These are the activations of a small neural network, seen along a few directions. Each row is one input.
Each table varies a few parts of the input and shows all the possible inputs, shuffled.
Descriptions start from the smaller parts, as in this example, which fits no table here: values(2) and (point or line(11) or (line(4) and ring(5))).
Shared parts are said once, and a part with two or three values counts as separate values.
(in the rows, 128 means zero)

Other details of the inputs shift rows strongly along two fixed directions, in all tables alike. That doesn't count.

A family of inputs:
row 1: [126 126  69  94 110 118 116 121 102 110 165 124 154  88]
row 2: [ 90 163 130 141 110  93 103  87  56 174 170  65 149 144]
row 3: [140  96 112 101 124 174 134 151 149  88  74 136 126 132]
row 4: [179 109 136 111 130 161 140 134 183  94 111 188 121 114]
row 5: [140 118 121 128 144 166 135 148 181  81  88 190 134 107]
row 6: [ 98 115 197 151 136 147  90 126 109 136  68 114  94 156]
row 7: [150 149 199 169 122 146 105 120 149 175 135 108  83 178]
row 8: [142 100 139 115 126 121 193 151 184  96  91 149 161 125]
row 9: [143  96 129 141 116 144 178 182 193 104 126 160 117 102]
row 10: [146 143 219 155 137 133 112 110 134 162 117 121 110 175]
row 11: [176 122 130  94 129 162 173 127 181 106  96 165 156 148]
row 12: [ 97 123 181 167 127 166  97 143 111 158  91  98  84 168]
row 13: [181 126 108 104 115 176 167 138 197 117 113 156 132 146]
row 14: [136 145  35 128 146 126 127 142  97 114 195 155 150  78]
row 15: [155 141 213 150 131 136  88 118 147 144 123 107  78 166]
row 16: [116  81  87  94 142 177 142 147 171 117  81 156  86 111]
row 17: [ 76 123 176 138 121 142 100 100 170 187 102  99  68 149]
row 18: [139 132 116 107 145 164 170 143 176  93  79 163 168 145]
row 19: [115 161 192 183 140 155 112 131 135 155 103 105 107 168]
row 20: [105 120  77 110 131 120 132 126  78 118 183 155 176  71]
row 21: [117 104  62 109 151 123 122 136  47 106 156 153 167  82]
row 22: [120 129 216 182 117 110 140 145 146 156 116  97 102 150]
row 23: [110 188 117 149 140  79 103  93  55 163 166  72 145 161]
row 24: [122 113  54  89 133 109 124 116  65 100 134 141 158 103]
row 25: [109 118  71 105 123 112 115 118  86 108 181 161 158  60]
row 26: [105 131 182 151 123 154 122 117 105 150  72  78 111 191]
row 27: [112 117 221 171 123  82 116 130 150 138 102 114  96 146]
row 28: [ 94 143 182 151  99 150 113 114 147 170 102  82 114 177]
row 29: [178 122 127  92 116 151 153 124 189  99  88 169 135 142]
row 30: [112 126  66  91 112 105 130 103  94 113 157 140 169  87]
row 31: [151 102 141 115 109 121 160 160 192  90  97 137 125 123]
row 32: [114 127 210 150 113  75 133 113 154 142  85  97 110 169]
row 33: [118 109 128 102 116 175 167 133 171 105  87 150 167 130]
row 34: [117 114  61  94 145 114 138 118  51 109 141 131 175 110]
row 35: [ 95 146 109 140 127  95  84 103  34 168 151  66 123 157]
row 36: [146 177 130 138 125  75 109  78  59 175 183  74 135 161]
row 37: [ 80 153 129 159 116 102  78 106  58 183 200  87 123 120]
row 38: [108 117 199 154 134 156  85 136 114 133  82  96  80 159]
row 39: [ 99 113 190 152 128  82 124 121 183 175 106  98  59 155]
row 40: [142 130 110 105 134 154 152 133 184  85  72 166 148 133]
row 41: [141 110  94 122 128  77 135 150 109  93 190 144 131  68]
row 42: [165 107 104  94 134 163 152 125 219 133 115 173  80 125]
row 43: [180 140  69  88 125 105 122 113 111 111 177 136 144 106]
row 44: [130 144  55 119 160 107 128 130  77 107 179 166 183  75]
row 45: [110 175 136 156 149  78  60 107  57 147 183  91 110 126]
row 46: [132 110  87 123 138  64 155 146  92 107 191 157 169  68]
row 47: [129 119  84 105 152 165 148 145 218 119  91 171  93 113]
row 48: [122 135 204 165 111  99 153 128 151 153  98  78 117 178]
row 49: [136  95 111 125 128 202 154 175 134 100  84 157 128 112]
row 50: [126 111 128 126 109 202 162 162 170 110 109 158 138 100]
row 51: [ 91 147 148 146 124  91  64 101  57 156 187  84 116 111]
row 52: [144 120  60 117 118  73 159 143 117 123 178 125 158  94]
row 53: [151 132 114 109 131 164 139 150 186  85  86 147 133 133]
row 54: [146 171 140 156 134  85  95  95  52 178 210  95 124 136]
row 55: [138 156  34 110 136 116 137 130 105 119 171 135 163 109]
Each input here is: values(5) and (point or (values(2) and ring(5))).
The inputs of row 14 and row 12 match in every part but the values(5) part. If row 44 is changed in the same way as row 14 into row 12, which row does it become? -> row 21
The inputs of row 40 and row 32 match in every part but the values(5) part. If row 53 is changed in the same way as row 40 into row 32, which row does it become? -> row 31
Which other rows agree with row 15 in the values(5) part? List them by row number. -> row 4, row 7, row 10, row 11, row 13, row 29, row 36, row 42, row 43, row 54
Which other rows does row 14 become when the values(2) part takes its other values? List them by row number. -> row 55
Start at row 2 and move only the ring(5) part, one step at a time. The first step leads to row 33. Which rows follow, in order? -> row 30, row 1, row 28
Which other rows does row 24 become when the ring(5) part takes its other values? List them by row number. -> row 3, row 26, row 34, row 35

A family of inputs:
row 56: [120 135 120 132 128  82 111 113 104 148 167 114 117 114]
row 57: [130 140 125 127 126  85 118 111 118 143 152 110 124 132]
row 58: [128 104  99 111 124 173 151 155 142  99 107 148 143 111]
row 59: [113 132 155 137 134 140  97 121 107 136 106 112 108 148]
row 60: [127  99 142 118 130 196 156 158 186  91  50 161 131 137]
row 61: [124 124  19  94 133 132 139 132  86 107 177 153 166  71]
row 62: [124 141 154 139 127 107 124 117 116 138 133 111 135 145]
row 63: [135 109 104 107 123 182 150 144 155 100  91 159 144 121]
row 64: [123 134 181 149 129 134 113 122 152 152 111 115  95 157]
row 65: [118 136 128 139 130  94 112 119  90 139 165 115 135 114]
row 66: [165 120  80 105 128 151 161 146 155  92 136 168 152 104]
row 67: [121 125 185 153 121 120 126 131 151 143 107 112 106 148]
row 68: [129 141 139 144 129 115 113 124 111 144 149 118 121 130]
row 69: [129 131 189 147 121 120 137 124 158 142  95 109 111 166]
row 70: [135 149 103 120 135  89 112 102  91 146 174 115 132 122]
Describe the family of inputs behind these rows. -> values(5) or (values(2) and ring(5))
Start at row 67 and move only the ring(5) part, one step at a time. The first step leads to row 65. Which rows follow, in order? -> row 68, row 64, row 56

A family of inputs:
row 71: [124 109 220 172 120 160 109 156 165 146  92 110  62 153]
row 72: [126 119 224 147 115 103 131 124 161 142  68  88  97 188]
row 73: [130  83 109 115 138 164 148 173 195  81  98 196 114  73]
row 74: [ 92 171 137 149 150  56  73  78  48 172 159  76 125 156]
row 75: [124 100  95  93 139 196 150 151 161  68  61 180 155 111]
row 76: [117 134   5  92 136 101 134 114  66 127 198 141 168  74]
row 77: [168 102  85  93 131 180 169 159 178  80  87 172 138 119]
row 78: [120  79  92 111 128 182 155 172 190  97 114 187 117  67]
row 79: [151  97  86  98 122 214 159 167 147  72  82 166 150 113]
row 80: [130 120 223 160 104 121 140 137 164 147  76  80  96 191]
row 81: [136 167 143 132 135  52  71  75  69 177 181  81 100 155]
row 82: [103 125 219 161 104 129 145 130 178 158  77  84 106 183]
row 83: [139 171 136 145 127  63  76  83  62 183 197  71 100 154]
row 84: [114 124 199 139 129 179 106 126 134 127  44 107 107 186]
row 85: [152 141  25  81 145  70 122 103 100 112 201 161 153  72]
row 86: [107 144 199 165 120 172 126 126 167 166  74  90 100 194]
row 87: [143  91 106  95 124 129 187 158 202  73  81 176 151 101]
row 88: [102 165 188 193 141  52  66 103  38 179 211  84 114 119]
row 89: [173 106 126 113 116 135 210 162 194  71 113 180 183 104]
row 90: [178 129  99 116 133 178 186 156 176  82 116 185 175 118]
row 91: [129 144 199 149 115 158 122 115 197 167  92 106  86 183]
row 92: [139 135  15  84 133  94 128 105 101 129 207 154 150  71]
row 93: [133 137 209 164 119 169 122 134 161 152  66  89  90 203]
row 94: [110 118  31  92 122  58 149 117  80 124 197 132 171  68]
row 95: [137 147  37 103 140 112 124 116  24  96 200 154 211  77]
row 96: [ 79 145 147 171 131  78  72 114  54 187 200  79  96 112]
row 97: [139 200 168 160 135  39  73  61  57 194 214  79 130 162]
row 98: [126 101  83  99 121 218 163 161 156  83  85 168 157 107]
row 99: [100 123  19  87 136 133 121 119  52 109 166 147 175  72]
row 100: [119 107 219 161 131 145 101 145 162 140  83 118  61 152]
The inputs of row 87 and row 73 match in every part but one. If row 80 is changed in the same way as row 87 into row 73, which row does it become? -> row 71
Describe the family of inputs behind these rows. -> values(5) and (point or ring(5))
Which other rows agree with row 97 in the values(5) part? List them by row number. -> row 81, row 83, row 85, row 91, row 92
Which other rows does row 98 become when the ring(5) part takes its other values? List them by row number. -> row 75, row 79, row 84, row 99
